A small network was shown many inputs. Here are its activations along a few directions, one row for each input.
Each table varies a few parts of the input and shows all the possible inputs, shuffled.
Descriptions start from the smaller parts, as in this example, which fits no table here: one of 8 places around a ring, together with either a single point or one of 11 places around a ring or (one of 3 separate values, together with one of 4 places along a line).
Shared parts are said once, and a part with two or three values counts as separate values.
In the rows, zero is written as 128.

Other details of the inputs shift rows strongly along three fixed directions, in all tables alike. That doesn't count.

Table:
row 1: [118  83 123 188 129 138 160 122 133 130  84]
row 2: [122 154 119 114 156 128 116 120 133 136 140]
row 3: [118 153 172  73 102 102 137 117 115 131 106]
row 4: [138 140 102 140 158 131  80 117 124 138 127]
row 5: [138 152 169  93  93  99 137 139 106 131  69]
row 6: [123 154 107 123 140 138 135 121 133 135 162]
row 7: [109  89 144 156 120 136 149 116 132 125  84]
row 8: [119 158 105 141 145 146  75 107 128 127 101]
row 9: [120 191 136 102 131 125 108 130 125 140  78]
row 10: [110 158 115 124 142 148  84 106 131 126 105]
row 11: [ 98  93 128 172 125 138 151  95 138 135  99]
row 12: [135  95 111 129 173 122 124 113 132 140 192]
row 13: [ 97 160 104 157 128 159  84  86 137 118  94]
row 14: [171 117 150  74 134 117 149 176 117 127 217]
row 15: [148 150 163  87  71  88 156 175 134 130  97]
row 16: [160 100 117 133 136 122  95 127 112 116 162]
row 17: [140 120 108 135 139 144 130 130 133 131 210]
row 18: [144 101 143 114 128 122 175 156 123 126 155]
row 19: [132  86 152 115 108 115 142 112 117 112 154]
row 20: [117 150  96 128 127 134  96 122 163 131 164]
row 21: [123 219 131  91 106 142 126 142 130 131 132]
row 22: [127 116 103 139 129 138 109 141 161 123 155]
row 23: [131 117 117 122 168 133 106 124 131 135 153]
row 24: [127 146 170  83 104 101 186 148 121 131 108]
row 25: [165 103 143  68 134  89 127 167 144 125 223]
row 26: [125  95 101 196 130 154 158 130 136 125 115]
row 27: [148 143 108 125 160 120 107 135 122 143 139]
row 28: [150  90 137 155 107 136 172 157 124 123 148]
row 29: [109 164 110 130 155 141  96 105 138 137 119]
row 30: [133 114 108 132 161 137 133 133 133 132 159]
row 31: [117 167 165  84 110 113 161 144 123 135  76]
row 32: [141 186  98 139 121 150 108 143 128 136 135]
row 33: [142  65 156 140 127 111 154 136 119 127 117]
row 34: [119 192 144  74 118 129  92 123 120 121 100]
row 35: [155  93 113 133 132 117 117 157 150 124 177]
row 36: [ 62  75 134 176 104 122 156 154 103 123 103]
row 37: [101 163 113 139 135 147  88  93 134 125  98]
row 38: [162  89 110 137 174 116 103 133 120 141 173]
row 39: [151 125 149  75 130 109 108 130 113 112 180]
row 40: [128 168  98 134 152 141 112 130 132 136 121]
row 41: [110 146 113 126 151 135  94  95 134 137 138]
row 42: [ 89  88 124 194 100 153 140  78 136 116  79]
row 43: [121  78 151 147  96 134 152 120 123 104 101]
row 44: [121 150 122 112 154 129  93 110 131 132 139]
row 45: [154  58 154 146 108 108 149 133 109 118 120]
row 46: [125 122 102 190 115 147 156 129 131 131  92]
row 47: [106 173  93 155 135 160 126 114 142 129 118]
row 48: [137 153 158 107  94 102 179 155 114 138  72]
row 49: [131  71 131 173 120 136 128 115 123 113 109]
row 50: [128 104 137 122 131 115 170 127 128 135 152]
row 51: [135 150 172  89  81 110 139 140 108 110  80]
Description of these inputs: either a single point or (one of 5 places along a line, together with one of 10 places along a line).
Change only the place on the line of 5 in row 10. List by row number the other rows that result.
> row 3, row 5, row 8, row 37
Change only the place on the line of 10 in row 25. List by row number the other rows that result.
> row 2, row 13, row 21, row 24, row 29, row 37, row 39, row 44, row 47

Table:
row 52: [114 183 122  83 147 109  92 127 100 137 167]
row 53: [170  96 152 105  89 106 181 180 121 119 138]
row 54: [132 146 133 211  93 192 186  56 121 130  38]
row 55: [135 213  85  94 156 119  83 149 118 151 153]
row 56: [131  84  89 172 148 152  98  97 163 107 178]
row 57: [112  59 130 199 122 115 154 111 109 127  80]
row 58: [135 189 175  70  83 104 130 137 134 141  51]
row 59: [ 43 168  63 237  97 184 134  84 149 134  39]
row 60: [131 221 119 137 151 187 148  73 117 136  69]
row 61: [ 99 213 120 117 144 146  94 137 112 133  66]
row 62: [131  89  73 189 169 135 104 127 118 139 166]
row 63: [130  91 177  94 119 102 198 157 142 125 148]
row 64: [170  83 154  98 150  98  97 136 107 132 169]
row 65: [ 98 187 151  80 106 131 163 158 120 131 101]
row 66: [ 81 236  88 148 126 173 108 133 139 139  34]
row 67: [140 164 166  60  71 110 170 167 123 116 135]
row 68: [116 218  87  86 144 129  97 134 132 150 175]
row 69: [144 175 100 110 156 105 102 137 144 148 152]
row 70: [142 151 132  73 186 115  76 134 111 134 147]
row 71: [141 125  81 107 196 148 102 148 138 138 247]
row 72: [115 113 168  88 118  87 143 115 104 131 126]
row 73: [129 194 131  94  98 104 159 163 122 152  90]
row 74: [187  91  71 197 184 191 116  58 121 111 197]
row 75: [109  79 148 173  88 140 164 130 119 121 118]
row 76: [143  38 165 164  95 112 165 135 104  99  91]
row 77: [125 105 151  94 157 118 135 149 102 123 181]
row 78: [132 175 141 109  90 126 125 155 109 114  81]
row 79: [ 75 112 139 186  79 127 187  94 156 129  45]
row 80: [142  19 157 154 134 115 138 121 107 116 190]
row 81: [121 116 159  85 112  89 157 120 130 139 129]
row 82: [ 74  88 100 196 121 148 129  69 142 133  76]
row 83: [115  61 164 166  67 130 205 145 125 123 113]
row 84: [ 99 198 128 118 111 146  86 116 115 129 107]
row 85: [148  77  84 186 186 148  53 109 119 128 185]
row 86: [131  91 131 180  91 139 165 149 126 131  94]
row 87: [165 218  98 109 174 150 114  73 103 149 153]
row 88: [120  83  98 182 186 150  95 115 121 125 131]
row 89: [100 127 131 173  93 150 198 152 140 135  36]
row 90: [168  97 191  91  95  82 172 159 134 134 121]
row 91: [121 199 106 137 111 145  90 113 159 118  64]
row 92: [175  45 136 156 138 110 149 149 148 131 183]
row 93: [145 194  82 113 140 147  72 147 127 122 147]
row 94: [150 162 153  72 101 106 117 137 133 120  88]
row 95: [ 77 140  87 206 141 176 114  88 165 133  23]
row 96: [150  88 179  79  88  99 172 167  99 105 167]
row 97: [142 169  93  78 165 137  44 105 147 118 197]
row 98: [134 175 106 104 123 140 105 136 145 114 171]
row 99: [156  80  55 202 171 165  91 133 148 141 203]
row 100: [129 176 149 115  93 125 126 154 110 135  82]
row 101: [132  55  86 190 163 126 119 100 147 141 138]
row 102: [ 59 217 109 131 126 170 100  86 161 134  36]
row 103: [ 70 252 102 130 103 141 111  99 160 142  57]
row 104: [106  92  80 184 160 143 111 111 122 132 186]
row 105: [122 149 200  59  83  97 137 127 104 125  96]
row 106: [143  91 167 113 114  79 169 159  88 134 122]
row 107: [150  95 158 112 113 107 123 129 109 108 103]
row 108: [115  88 102 175 131 129 161 123 145 134 167]
row 109: [127 200 147  85 120 120 155 170 136 139  87]
row 110: [130 140 192  54  84  96 137 129 103 104 104]
row 111: [107 131 117 152 113 151 105 114 116 103 123]
row 112: [147 106 177  84 126  97 178 186  97 130 128]
row 113: [147 107 105 103 200 129  77 124 131 138 168]
row 114: [ 94 137  86 179 137 170  65  82 127 101 117]
row 115: [153 199  94  76 201 126  67 151 149 143 189]
row 116: [145  70  88 215 139 154 129 131 155 133 154]
row 117: [125  30 167 142  87 119 170 111 129 102 111]
row 118: [140  59 157 165  89 119 167 146 103 103  91]
row 119: [125 180 110  91 148 139  60 101 149 138 160]
row 120: [130  30 165 125 157 110 159 136 104 115 182]
row 121: [170 110 117  96 174 116  59 123 127 141 189]
row 122: [105 144 117 133 138 149 149 138 149 129 140]
row 123: [142 188  82  97 158 150  67 137 139 143 221]
row 124: [ 85 209 158  85 105 131 147 123 152 131  56]
row 125: [132  74 116 207  90 146 175 138 150 108  88]
row 126: [ 83  53 149 178 127 145 163  97 128 115  79]
row 127: [130 176 125 105 117 134 117 138 143 134 164]
row 128: [ 99 148  73 173 155 146  71  81 141 145  79]
row 129: [116 149 182  63 105  78 150 134  91 131 119]
row 130: [181  84 172  60 131  82 151 165 134 131 241]
row 131: [148  58 109 190 154 139 102 130 113 127 167]
row 132: [144  88  70 208 149 158 100 114 166 112 146]
row 133: [127 145 170  85 111  80 139 131  99 137  74]
row 134: [121  30 176 148  85 118 176 110 129 123 105]
row 135: [134 166 179  65  68 101 168 150 140 110 109]
row 136: [166 142 154  35 115  99 134 176 106 114 215]
row 137: [154  90 165 104 117  71 178 150 131 140 128]
row 138: [126  83 128  98 179 128 108 115 131 130 182]
row 139: [151 140  81 136 169 117 107 144 138 147 188]
row 140: [171 135 174  31 132  82 121 152 133 134 217]
row 141: [127  53 165 162 117 115 203 142 148 126  78]
row 142: [129 182 115 101 122 136  69 110 132 120  76]
row 143: [ 96  97  94 179 164 168 121 122 129 123 157]
The inputs of row 140 and row 56 match in every part but one. If row 86 is changed in the same way as row 140 into row 56, which row does it become?
> row 93
The inputs of row 76 and row 57 match in every part but one. If row 107 is changed in the same way as row 76 into row 57, which row does it become?
> row 133
Describe the family of inputs behind these rows.
> one of 4 places along a line, together with either a single point or (one of 2 separate values, together with one of 11 places around a ring)
Change only the place on the line of 4 in row 131. List by row number the other rows that result.
> row 61, row 106, row 118
Start at row 113 and move only the place on the ring of 11, one step at a time. The first step leads to row 70. Which rows follow, in order?
> row 88, row 61, row 112, row 66, row 89, row 109, row 115, row 141, row 95
Change only the place on the line of 4 in row 89. List by row number the other rows that result.
> row 53, row 73, row 99
Change only the choice among 2 separate values in row 142. List by row number the other rows that result.
> row 117

Table:
row 144: [111 182 106 118 112 140  92 132 139 125 127]
row 145: [146  86 138 134 161 114 154 122 116 143 167]
row 146: [102 112  70 209 187 169  86  66 136 130 109]
row 147: [157 168 114  62 153 107  85 117 194 141 180]
row 148: [156  79 135 102 151  93 114 160 115 131 182]
row 149: [105 179 154  74  96 118 107 136 125 123 101]
row 150: [137 154 157  81 109  88 160 136 188 150  74]
row 151: [139 151 133  61 138 113  99 157 126 127 203]
row 152: [ 88 223  97 145  93 158  75  94 138 123  44]
row 153: [136  91 126 129 161 112 135 129 119 143 176]
row 154: [172  81 133 141 123 130 121 126 119 114 156]
row 155: [114 142 185  68  95 104 142 132 116 116  96]
row 156: [105  41 127 193 115 143 162  90 131 117 116]
row 157: [101 116 151 137  96 119 170 156 130 132  78]
row 158: [114 143 173  80 101  96 144 159 115 134  83]
row 159: [102  54 113 205 132 148 182 134 144 127 118]
row 160: [ 76 187  92 153 143 155  63 107 141 129  59]
row 161: [113 168 152  91 111 109 163 140 117 142  92]
row 162: [135 104 137 158 118 148 145 106 129 126 129]
row 163: [ 97  39 123 212 122 146 183 125 139 129 100]
row 164: [115 109  67 204 180 168 131  99 143 136 150]
row 165: [115 190 129 103 106 116 137 168 132 134  94]
row 166: [104 175  65 201 153 189 113 100 147 135  86]
row 167: [182 100 127 130 135 128 110 135 123 123 189]
row 168: [133 115 116 104 178 120  91 133 122 138 179]
row 169: [138  87 139 109 136 114 115 145 130 126 203]
row 170: [ 99 107 163 145  90 114 171 150 129 135  69]
row 171: [103 160 155 101  80 124 164 157 135 119 103]
row 172: [142 101 137 134 128 141 132 106 121 120 137]
row 173: [107 216  82 154 146 174  92 103 136 142  77]
row 174: [108 101 156 134 102 128 155 125 132 125 124]
row 175: [125 109  61 199 159 153  95 120 141 134 143]
row 176: [126 184 157  75 131 109 137 121 107 142  91]
row 177: [136  95 148 148 100 142 178 120 125 121 118]
row 178: [111 133  78 154 182 146  78  95 130 140 146]
row 179: [101 123 146 140  98 122 181 164 135 129  83]
row 180: [155 121 160  66 140 103 135 119 107 127 181]
row 181: [117  70 115 170 158 134 131 126 134 138 157]
row 182: [159  92 124 117 126 112 129 145 124 121 194]
row 183: [138  70 109 149 163 115  93 137 126 122 159]
row 184: [146 118 158 141  90 120 160 140 113 126  52]
row 185: [154 104 112 129 128 122 135 147 132 117 192]
row 186: [108 187  90 115 180 137  59  98 125 137 123]
row 187: [147  88 107 157 138 120 151 157 130 128 159]
row 188: [106 199  81 134 137 153  46 113 146 130 143]
row 189: [102 107 165 123 113 113 155 130 120 125  66]
row 190: [110 169 169  86  88 111 156 123 120 132 101]
row 191: [144 191  94  84 193 130  83 123 120 149 191]
row 192: [188 162 105  95 167 123 103 165 120 134 192]
row 193: [159 172 157  88 115 109 116 145 107 125  74]
row 194: [135  72 127 137 123 119 114 133 128 116 165]
row 195: [132 191 109 111 158 145  84 111 120 140 107]
row 196: [134 101 142 154 101 147 190 126 130 117 119]
row 197: [ 76 172  61 217 137 199 116  69 157 124  92]
row 198: [129 133 166 112 100 129 146 108 115 114  80]
row 199: [115 164 124 110 135 123 153 140 126 139 122]
row 200: [176 181 111  97 161 124  75 147 119 143 164]
row 201: [146  99 135 122 152 125 135 108 121 131 194]
row 202: [108  86 135 179 102 122 156 142 134 132  86]
row 203: [139  73 148 117 119 105 120 136 122 109 154]
row 204: [122 170 132  88 122 124 143 133 128 127 154]
row 205: [112 162 168  79  88 118 175 153 129 122 116]
row 206: [105 165 119 135 106 128 127 148 134 136  79]
row 207: [168  58 113 184 138 136 150 144 125 128 145]
row 208: [122 210  91 152 123 172  54  88 135 113  67]
row 209: [115 159 167  80  86 111 172 133 118 128 108]
row 210: [114 127 160  90 108 112 115 135 123 113 118]
row 211: [182 185  97  85 158 139  79 147 127 123 211]
row 212: [113 123 120 151  96 137 149 144 142 115 124]
row 213: [135  89 144 140 115 104 141 136 116 122  90]
row 214: [138 138 151 110  91 109 137 139 123 125 127]
row 215: [154  98 166  53 140  94 124 146 112 124 205]
row 216: [131  99 115 171 127 123 131 135 129 136 120]
row 217: [161 152 137 112 102 132 131 141 122 121 130]
row 218: [146 112 120 114 158 131 129 113 124 130 203]
row 219: [173  87 147 109 159 110 143 144 111 141 185]
row 220: [120  85 140 150 130 134 144  87 122 114 119]
row 221: [122  35 125 205 104 135 145 104 131 103 102]
row 222: [141 133 141 105 117 100 126 147 113 133 109]
row 223: [112 153 169  79 100 108 140 112 113 119  92]
row 224: [ 97  98 142 154  95 142 168 123 137 120 106]
row 225: [135 133  87 157 188 156  71  95 126 130 135]
Describe the family of inputs behind these rows.
> one of 2 separate values, together with either a single point or (one of 5 places along a line, together with one of 8 places around a ring)
The inputs of row 155 and row 189 match in every part but the choice among 2 separate values. If row 147 is changed in the same way as row 155 into row 189, which row does it become?
> row 150
The inputs of row 172 and row 195 match in every part but the choice among 2 separate values. If row 205 is changed in the same way as row 172 into row 195, which row does it become?
> row 159
The inputs of row 190 and row 153 match in every part but the choice among 2 separate values. If row 208 is changed in the same way as row 190 into row 153, which row does it become?
> row 193
Change only the place on the ring of 8 in row 205. List by row number the other rows that result.
> row 171, row 185, row 196, row 197, row 204, row 211, row 212
Start at row 202 and move only the place on the ring of 8, one step at a time. The first step leads to row 170. Which rows follow, in order?
> row 181, row 153, row 145, row 219, row 200, row 216
Start at row 165 and move only the place on the line of 5, one step at a time. The first step leads to row 206. Which rows follow, in order?
> row 202, row 148, row 183
